A small network was shown many inputs. Here are its activations along a few directions, one row for each input.
Each table varies a few parts of the input and shows all the possible inputs, shuffled.
Descriptions start from the smaller parts, as in this example, which fits no table here: line(6) and (point or line(11) or (values(3) and ring(5))).
Shared parts are said once, and a part with two or three values counts as separate values.

A family of inputs:
R1: [-4.07  3.75  0.69  4.33  0.21 -2.66  2.03  2.82 -1.12  2.62  0.75 -2.17
 -4.59  2.11]
R2: [-3.24  2.73  2.16  2.35  2.84 -1.39  0.90  1.72  0.24  5.07  0.21 -2.96
 -2.87  3.62]
R3: [-0.49 -5.71  0.71 -0.15  1.22 -1.69  2.82 -5.36 -2.10 -0.74  2.34  1.33
  0.89 -0.16]
R4: [-0.90 -5.31  0.50  0.43 -0.07 -2.30  2.85 -4.64 -3.15 -1.64  2.60  1.52
  0.75 -1.43]
R5: [-3.41  3.24  1.38  2.92  2.19 -1.32  1.54  1.95 -0.04  3.78  0.91 -3.35
 -3.52  3.25]
R6: [ 7.55 -6.04  2.07 -0.60 -7.15 -2.14 -6.98 -5.11  6.30 -2.79  2.21 -0.67
  2.29 -0.64]
R7: [-1.00  3.09 -3.09 -1.98  1.41  3.03  1.79  3.03 -2.91 -2.93 -2.60  3.42
  1.10 -2.73]
R8: [ 4.88  2.55  2.46  2.91 -6.64 -1.75 -7.65  3.17  8.43  2.81  0.96 -5.39
 -2.27  3.01]
R9: [-0.89 -5.06  0.49  1.39 -0.48 -2.99  3.21 -4.43 -3.26 -2.10  2.44  2.46
 -0.19 -1.37]
R10: [-0.60  2.63 -2.87 -3.47  3.20  4.53  1.45  2.06 -1.72 -1.57 -2.85  2.30
  2.20 -1.74]
R11: [ 7.56  1.66 -1.89 -3.87 -5.26  3.88 -7.72  3.29  6.62 -3.17 -3.54 -0.20
  3.51 -1.78]
R12: [-0.97  2.98 -3.16 -2.89  1.89  3.97  1.38  2.77 -2.79 -2.55 -2.58  2.54
  2.13 -2.95]
R13: [-0.62  1.98 -2.39 -4.01  3.54  4.39  1.01  1.71 -1.41  0.01 -3.80  2.62
  2.82 -1.30]
R14: [ 0.00 -6.02  1.76 -0.67  2.27 -1.63  1.79 -5.66 -1.93  0.40  1.83  1.70
  1.41 -0.04]
R15: [-3.81  3.53  1.15  3.34  0.83 -1.93  1.59  2.67 -1.18  2.80  1.12 -3.15
 -3.67  2.15]
What is each input in this table made of?
Answer: values(3) and (point or line(4))
Changing only the values(3) part turns R12 into R15. The same change can be made to R10. Which row results?
Answer: R5

A family of inputs:
R16: [ 4.63 -2.19  2.03  0.88 -4.79 -2.15 -5.01 -0.96  4.37 -0.84  0.67 -0.22
 -0.01  0.26]
R17: [-7.02  2.53  0.98  4.09  4.85 -2.34  5.86  0.45 -2.94  4.60  1.52 -2.41
 -4.90  4.05]
R18: [-2.04  4.03  0.30  2.48  1.10 -0.75  1.08  4.05 -1.74  0.59 -1.28  1.04
 -2.85 -0.20]
R19: [-2.48  2.14 -2.25  0.02 -0.34  1.00  2.49  1.72 -2.55 -1.47  0.07 -0.04
  0.05 -1.53]
R20: [ 1.54  0.56 -1.43 -2.46 -1.55  2.59 -1.90  0.20  3.01  0.35 -0.14 -3.61
  2.02  1.10]
R21: [-5.00 -1.09 -0.10  0.46  4.86 -0.62  5.96 -1.50 -5.33  1.54  1.31  0.40
 -0.59  0.66]
R22: [ 2.83  1.07  3.56  4.46 -4.96 -4.00 -5.73  1.77  5.37  3.31  1.23 -3.85
 -3.69  2.32]
R23: [-2.79  5.91  1.07  4.25  1.36 -1.75  0.87  5.27 -0.77  1.80 -1.05 -0.66
 -4.93  1.37]
R24: [ 2.75 -0.58  1.31  1.81 -6.13 -2.30 -4.06 -0.43  4.82  0.39  2.70 -4.82
 -0.88  1.73]
R25: [ 6.93 -5.21  0.36 -2.22 -4.41  0.53 -4.38 -4.04  3.32 -4.59  0.66  3.26
  3.02 -2.97]
R26: [-3.53 -2.50  0.89 -0.45  6.02 -0.57  4.73 -2.28 -6.02  0.58 -0.91  4.67
  0.59 -1.52]
R27: [-1.44  0.38 -3.28 -1.72 -0.20  1.90  2.74  0.31 -3.21 -3.41 -0.30  1.66
  1.67 -2.69]
R28: [-3.68 -4.24 -1.51 -2.99  4.98  1.24  5.91 -4.62 -6.86 -2.21  0.49  3.34
  3.06 -2.79]
R29: [ 3.32 -1.09 -0.81 -3.40 -0.09  2.65 -2.86 -0.18  2.77 -0.83 -1.95  1.06
  2.96 -0.53]
R30: [-4.91  0.84  2.19  2.98  6.04 -2.29  4.72  0.39 -4.18  3.83 -0.30  1.76
 -3.62  2.05]
R31: [ 3.69 -2.67 -3.48 -5.57 -1.01  4.53 -1.32 -2.64  2.01 -3.50 -0.48 -0.18
  5.53 -1.70]
R32: [ 5.76 -3.74  1.04 -0.58 -4.51 -1.05 -4.71 -2.45  3.87 -2.74  0.57  1.49
  1.71 -1.27]
R33: [-0.40 -1.38 -4.30 -3.46 -0.06  2.79  2.98 -1.09 -3.87 -5.36 -0.67  3.36
  3.29 -3.86]
R34: [ 1.47  2.51  1.30 -0.01 -0.49  0.84 -3.32  2.45  3.79  3.02 -1.51 -2.49
 -0.42  1.96]
R35: [ 0.34  4.73  2.12  1.44 -0.67 -0.23 -4.06  3.59  4.14  4.95 -0.64 -3.74
 -2.02  3.53]
What is each input in this table made of?
Answer: line(4) and line(5)
Changing only the line(4) part turns R23 into R17. The same change can be made to R27. Which row results?
Answer: R26
Which other rows does R18 become when the line(4) part takes its other values? List them by row number.
Answer: R24, R30, R34
Which other rows does R22 become when the line(5) part takes its other values? List them by row number.
Answer: R16, R24, R25, R32
